These are the activations of a small neural network, seen along a few directions. Each row is one input.
In each table, some parts of the input vary, and every possible input appears once, in random order.
A made-up example of a description, with smaller parts first: one of 8 places around a ring, together with either a single point or one of 11 places around a ring or (one of 3 separate values, together with one of 4 places along a line).
Shared parts are said once, and a part with two or three values counts as separate values.

Other details of the inputs shift rows strongly along three fixed directions, in all tables alike. That doesn't count.
To show where, the next rows are all for the same input, with only those details redrawn:
[-10  45 -11  48  13 -14   7  31 -24   2  14  11]
[-22 -11   6 -18  -9 -31 -39  24  45 -15 -27 -26]
[-10  36  -4  43   6   1  -4  22 -34   3  18  16]
[ 17  81  20 -60  11  31 -14 -20  -1 -37   9  47]
[-16  13   7 -31   0 -28 -32  18  44 -22 -26 -12]
[-18 -42  26  27 -44  49 -64  -6 -52   4  26  12]
[-18  47 -23  59  25 -47  19  50  -2   5   0  -6]

Table:
x1: [ 16  26 -29  57  10 -33  46  42 -19  15  17  20]
x2: [ 11   9 -50  56  57 -49  54  34   6  15   6 -10]
x3: [-17 -65  12   3 -41 -19  -3  16 -83  -7 -43 -60]
x4: [ 19 -16 -35 -41  30 -23   3  -7  54  -4 -25 -21]
x5: [ 27  74 -21  18  64  15  70  14 -35   0  41  58]
x6: [ 20  22  22 -50  -8  14 -24 -13   4 -17  11  30]
x7: [ -4 -21 -18 -22 -17 -16  15 -36  47  13 -31 -27]
x8: [ 14 -45  -8  18   5  39  -8 -19 -35   3  28  15]
x9: [  9   5  14 -40 -11  -3 -27   2  21 -17  -2   7]
x10: [ 12   3  -7 -36 -16  16  18 -57  16  12  -9   5]
x11: [-16  11  43  30 -24  75  -6 -34 -53  18  38  12]
x12: [  3  27  32  -2  28  85 -23 -24 -60   1  37  54]
x13: [ 27 -48 -17 -33 -36  -6 -40 -21  27  -3 -24 -12]
x14: [ 13  44  10 -61  57  -7  10   3  41 -21  -4  14]
x15: [-27 -14  12 -17  34  -9 -28  21  46  -8 -29 -24]
x16: [ 26  29 -68  62  16 -55  43  31   5  18 -12 -11]
x17: [ 24 -29 -19  16   1  73 -12 -39 -64  11  41  31]
x18: [  2  34  23 -42  -7  23 -35 -12   4 -27   1  25]
x19: [-30 -58  26  61 -34  19  -7  -6 -32  45  27 -25]
x20: [ 18 -38 -18 -19 -15 -58 -13  13  59  -8 -35 -28]
x21: [  8  -9  15 -47 -23  19  13 -58  27  -8  -8   7]
x22: [-16 -58  27  23 -52  59   3 -34 -40  26  29  12]
x23: [-23 -43  -3 -42 -17 -83  12  39   5 -31 -93 -96]
x24: [ 18  53 -23  23  56   9  62  22 -25  -1  33  40]
x25: [-18  -9  31 -35 -13  -4  -1 -19  44   2 -10 -28]
x26: [ 16  18  12 -45  -8  17  26 -59  14  -6   1  22]
x27: [ 39  33 -15 -45   6 -24  12 -13  38 -30 -18  17]
x28: [ -20 -106  -16   71  -49  -31  -23   53   -3   28   -2  -40]
x29: [-16  24  40 -40  -3  17  -6 -27  36  -5  -9 -15]
x30: [-13  24 -28  59  66 -41  42  56   6  18   8 -13]
x31: [  1  -9  32 -60 -28  30  11 -45  27  -3  -2  17]
x32: [-36 -83  13  65 -44   2 -66  25 -30  28   7 -27]
- Describe the family of inputs behind these rows. => one of 2 separate values, together with either a single point or (one of 3 separate values, together with one of 5 places along a line)
- The inputs of x16 and x13 match in every part but the choice among 2 separate values. If x9 is changed in the same way as x16 into x13, which row does it become? => x6
- Change only the choice among 2 separate values in x8. List by row number the other rows that result. => x2
- Start at x15 and move only the place on the line of 5, one step at a time. The first step leads to x30. Which rows follow, in order? => x24, x8, x17
